Each row below holds a small network's activations on one input, seen along a few directions.
In each table, some parts of the input vary, and every possible input appears once, in random order.
A made-up example of a description, with smaller parts first: values(2) and (point or line(11) or (ring(5) and line(6))).
Shared parts are said once, and a part with two or three values counts as separate values.

Table:
row 1: [ 44  12 -25  10   9  17 -17  -8 -12  23 -19 -15  14]
row 2: [-21  35  -2  15  24  22  64 -26  39 -26 -51  13 -14]
row 3: [  3  22  43   7 -30 -72 -17  -6   7 -31   5  28  70]
row 4: [-22 -22 -31 -27  -7  50  37   4  54 -68 -24 -10 -36]
row 5: [ 47  15  -4   5   4  18 -27  15 -11  30   1 -10   4]
row 6: [-12 -44 -19   8  16   5 -18  21 -31  38  32 -26 -15]
row 7: [-59  16 -15   6   2  49  50 -21  25 -51 -28  -4 -32]
row 8: [  5 -19 -23 -17  13  25 -26  43 -47  35   3 -26   8]
row 9: [  0 -21 -45 -12  18  24 -17  19 -46  29 -16 -31  18]
row 10: [ 11   0  96  -6 -29 -62 -20 -38  14  -1  22  28  31]
row 11: [  6  12  52  -5 -25 -88  -3  19 -22   7  16  32  28]
row 12: [-41  19 -12  11  21  28  50 -31  30 -20 -40  11 -50]
row 13: [-47  -7 -37 -13 -14  56  37 -26  37 -59 -33  19 -30]
row 14: [ 38   4  -1  15   3   5 -20   3   0  40  24 -12 -10]
row 15: [ -5 -29 -21  -7  11  12 -19  31 -34  45  25 -28  -5]
row 16: [ 19  21  42 -20 -22 -86 -38   6  -5 -26  52  41  39]
row 17: [ 33 -13   2  31   8  -3 -17  -7   2  33  30 -10 -20]
Describe the family of inputs behind these rows.
Answer: values(4) or line(5) or (values(2) and line(4))

Table:
row 18: [-18 -12   9 -10 -10 -16 -13   6  -9  -9  22   1   5]
row 19: [-45   3 -25   3   6  49  55 -19  43 -53 -42   3 -35]
row 20: [ 31  10  -4  11   1  -1 -14  -6   1  13   4   0   1]
row 21: [ 28  -7 -15   3   6   3 -17  12  -9  18   7 -14   3]
row 22: [ -8  10  18  -1 -10 -28   6  -8   0 -15 -11  14  28]
row 23: [-26  -8 -51   8  24  74  40  -9  22 -12 -37 -24 -44]
row 24: [-20  -9   4 -10  -4 -24  -6  11 -12  -4  22   9   1]
row 25: [ 16  13   4  16   6  -6  -9 -11 -13  22  -9  -1  15]
row 26: [ 12   6   9  18   7 -14  -6  -5  -7  28  15   4 -10]
row 27: [ 15   3  14  18   2  -5 -13 -10  -3  23  15  -4  -5]
row 28: [ 15   7  26   1  -7 -10  -4 -16  17   1   5  10   2]
row 29: [ -9   6  -5 -15  -6 -13 -10  16 -13 -14   6   6  20]
row 30: [ 24  21   0  13   5  -3 -10   0  -7  18  -1   1   9]
row 31: [ -2  -2  20  -3 -16 -20  -1  -8  17 -19   9  13  12]
row 32: [ 24  16  16  -1  -5 -13  -1 -10  13  -5  -2  12   3]
row 33: [ 21   4 -12   5  10   1 -13  18 -17  22   2 -13  11]
row 34: [  6  -2  -9 -13  -1   1 -12  26 -22  10   0  -7  13]
row 35: [-10 -14   2 -14 -12  -9 -16   4  -1 -13  19   4  11]
row 36: [ 12 -14   2   9   7  -1 -16   8 -13  28  18 -18  -4]
row 37: [ 19 -16  -4   5   4   6 -20   6  -5  23  15 -15   2]
row 38: [  0  18  13  -3 -11 -25   5   4   6 -20  -4  15  21]
row 39: [  9  19  24   3   0 -18   4 -15   0   4 -15  11  18]
row 40: [  6  12  28   5   1 -26   7  -9   6   9   8  16  -8]
row 41: [ -2  -5  -8 -16 -10 -12 -14  10  -5 -19  12   6  11]
row 42: [ -9   1  27   1 -14 -27   2  -6  10 -15  12  10   7]
row 43: [ -3 -20   5  -9  -4  -2 -15  16 -19  15  17 -11  -2]
row 44: [-12   3  22   2  -8 -36   9  -2   7 -10  12  18   3]
row 45: [ -6 -17   0  -8   1 -11  -8  21 -22  20  16  -3  -6]
row 46: [ 22   1   7  13  -1   2 -17 -12   5  18  12  -1   0]
row 47: [-29  12 -21   5  14  58  53 -27  43 -33 -46   0 -44]
row 48: [  6   7  10  -5 -14 -23   1  -2  13 -25   2  15  13]
row 49: [-23   7 -40  16  18  70  41 -25  31 -16 -40 -11 -46]
row 50: [-17  -2   0 -12  -6 -16  -9   4 -19  -9  -1   4  26]
row 51: [-52  -8 -43  -9   9  60  42 -10  24 -47 -31  -5 -36]
row 52: [  4 -22  -2 -13  -7   5 -19  14 -11  11  14  -9   4]
row 53: [-39 -15 -48  -9  13  74  41  -1  16 -24 -37 -18 -43]
row 54: [ 13  -4  -7   7  11  -2 -12   6 -23  27  -6 -15  18]
row 55: [  9 -11  -3  10  13 -10  -9  13 -16  32  18 -10  -8]
row 56: [ 17  27  19   0  -1 -15   3  -3   6  -1  -8  13  11]
row 57: [ 13 -13 -12 -15  -5   2 -16  20 -15   5   6  -7   4]
row 58: [ -2 -10  -4 -11   0  -2 -11  14 -28  15  -7  -8  19]
row 59: [  8   9  33   5  -4 -18   0 -14   9   5   8   8  -3]
Describe the family of inputs behind these rows.
Answer: ring(6) and (point or line(6))
The inputs of row 29 and row 56 match in every part but the ring(6) part. If row 41 is changed in the same way as row 29 into row 56, which row does it become?
Answer: row 32
Which other rows does row 37 become when the line(6) part takes its other values? List them by row number.
Answer: row 21, row 33, row 36, row 54, row 55

Table:
row 60: [ -6   2  -3 -25 -19 -31  -6   6  19 -45  22  34   9]
row 61: [-21 -40   5 -24 -27  -7 -12  33 -11 -21  17 -14  18]
row 62: [-56  12 -54   7  13  82  65 -36  43 -61 -63  -3 -40]
row 63: [-56   5 -37  -4  16  81  74 -23  43 -52 -73  -7 -42]
row 64: [  4   4   1 -19  -4 -11 -13  18 -49  24 -26   3  37]
row 65: [-27   9  55  -2  -7 -32  13  -9   1   5  22  20 -22]
row 66: [ 29  23  27 -10  -1  -7 -19  -5   0   4 -11  -3  44]
row 67: [-15 -43 -15 -18  17  18 -12  12 -25  23  14 -30 -19]
row 68: [ 50  16  -1   0   3  14   2  10   9  11  -8  -7 -26]
row 69: [  3  11  -8   9  23 -23  17  36 -19  24  -5  -6   5]
row 70: [-16 -36 -30  -6  16  18 -22   3 -24  16  25 -26 -17]
row 71: [ 19 -19   1  13   9  37  -3  -2  12  44   8 -13 -29]
row 72: [ 49  23 -17  12   2  14  -8   0  10   4   2  -3 -24]
row 73: [  2  18 -24  22  22 -24   7  27 -18  16   6  -2   7]
row 74: [  3  11 -15  -6  -5 -11 -24   9 -48  17 -15   7  39]
row 75: [ 23   0  48  24  -4 -38   6 -32  16  17  -7   6  15]
row 76: [-28  15  39  11  -8 -32   2 -18   2  -2  32  24 -19]
row 77: [-22 -33 -11 -11 -28  -7 -23  24 -10 -28  27 -10  20]
row 78: [ 18 -11 -15  25   8  36 -13 -11  13  37  19  -9 -27]
row 79: [ 28  30  11   3  -2  -7 -30 -14   0  -3  -1   1  46]
row 80: [ 22   7  32  37  -5 -39  -5 -41  17   9   3  10  17]
row 81: [ -5  -4  12 -38 -18 -31   5  15  18 -38  12  30   7]
The inputs of row 66 and row 79 match in every part but one. If row 67 is changed in the same way as row 66 into row 79, which row does it become?
Answer: row 70
Describe the family of inputs behind these rows.
Answer: values(2) and (point or ring(10))

Table:
row 82: [ 63  17  44  40  13 -54  -2  -7  27  36  28  -2   3]
row 83: [  6  24  70   5 -27 -67 -12 -32  -4   4  10  44  25]
row 84: [ 10 -31 -15   5  16  -6 -46  33 -59  64  36 -35  15]
row 85: [ -6 -36  10 -41 -43 -18 -66  17 -41  -3  49   9  22]
row 86: [-40  24  31   6  11  -6  71 -19  48 -38 -32  16 -21]
row 87: [-49 -45 -35 -41  -7  35  16  27   9 -44   3 -11 -25]
row 88: [-48  18 -24 -26  -1  -1  39   3  25 -80 -27  18  11]
row 89: [ 21  -1 -32  20  16  78  22 -10  11  22 -55 -32 -25]
row 90: [ 13  45 -13  34  29  28  45 -29  59 -14 -10  10 -55]
row 91: [ -5  -2  34 -16 -45 -59 -29   8 -16 -29  10  25  69]
row 92: [ 68   1  10  15   9   6 -39   1 -25  67  -4 -24  27]
row 93: [-34 -14 -80  -1  29  65   2   7 -33  14  -9 -18 -47]
Describe the family of inputs behind these rows.
Answer: values(2) and ring(6)
Which other rows does row 91 become when the values(2) part takes its other values? List them by row number.
Answer: row 88
A walk changes only the ring(6) part. It starts at row 83 and steps to row 82. List the rest of the walk in order.
Answer: row 92, row 84, row 85, row 91

Table:
row 94: [ -9  -3  14 -12  -6 -12   2   8 -10  -7 -14  -3  28]
row 95: [ 17   0  -3  18   6   3 -10  -5 -17  28  -5 -13   4]
row 96: [  5  -6  15   2 -17 -17 -17   4   7  -7  29   4   6]
row 97: [  6  10  26  -3   1 -15  -6   3 -14  24  10   7  -3]
row 98: [ -4  -6 -18  -1  10  -1 -18  15 -22  13  15 -11  10]
row 99: [  6 -26  18   0  -2 -18 -14   0  -4  21  26  -4  -6]
row 100: [-48   7 -23  13  14  35  52 -17  25 -30 -31   2 -38]
row 101: [ 29  19   9   3   3 -19   0   4  10  -2   5   7  -2]
row 102: [ 24  17   5  15   4  -2  -2 -13  11  13 -10   7  12]
row 103: [ -4   4  15  -8 -15 -22 -14 -16  -1 -18   5  16  22]
row 104: [-21 -10 -42  -9   9  80  31 -13  32 -30 -36 -17 -40]
row 105: [  0  -6 -16 -17  -6 -12  -5  29 -17  -5   5   6   6]
Describe the family of inputs behind these rows.
Answer: values(2) or ring(10)
A walk changes only the ring(10) part. It starts at row 95 and steps to row 102. List the rest of the walk in order.
Answer: row 101, row 97, row 99, row 96, row 103, row 94, row 105, row 98

Table:
row 106: [ 42 -12  -8 -16  -9 -17 -38  19  -9  16  15   1  42]
row 107: [-46 -12 -17  -3 -14   0  24 -12   5 -43 -32   5  14]
row 108: [  0 -13  44  -6   7 -64 -16  13 -47  54  30   5  11]
row 109: [ 35  12 -10  14  -1 -28 -48  -4 -28  22  33   1  22]
row 110: [ 32  16 -27  15  28  46  25   0  18  21 -16 -24 -40]
row 111: [ 16  43 -15   2  18   7  29   4  12 -25 -50   5  12]
row 112: [-31 -27 -33 -15   0  46  25  11   4  -7  26   0 -56]
row 113: [ 11  24  79  12 -28 -53  15 -49  58 -34  27  50 -10]
row 114: [-32 -37 -22  12  13  43  18 -11  13  -2  12 -28 -34]
row 115: [ 18 -29  13 -39 -31 -12 -43  30 -29  -4  22 -13  30]
row 116: [-54   2 -20 -27  -6  -6  17  25  11 -56 -15  16  -7]
row 117: [ 28  13  23  27  -5 -42 -24  22 -31  48  24   1  28]
row 118: [-15  21   0   6   3  20  11 -25   6 -16 -61  10  19]
row 119: [ -3  -1  -7  17  26  60   6 -23  17  26 -17 -28 -30]
Describe the family of inputs behind these rows.
Answer: point or line(5) or (values(2) and line(4))
Which other rows does row 116 become when the values(2) part takes its other values? List them by row number.
Answer: row 112
A walk changes only the line(4) part. It starts at row 112 and steps to row 114. List the rest of the walk in order.
Answer: row 119, row 110
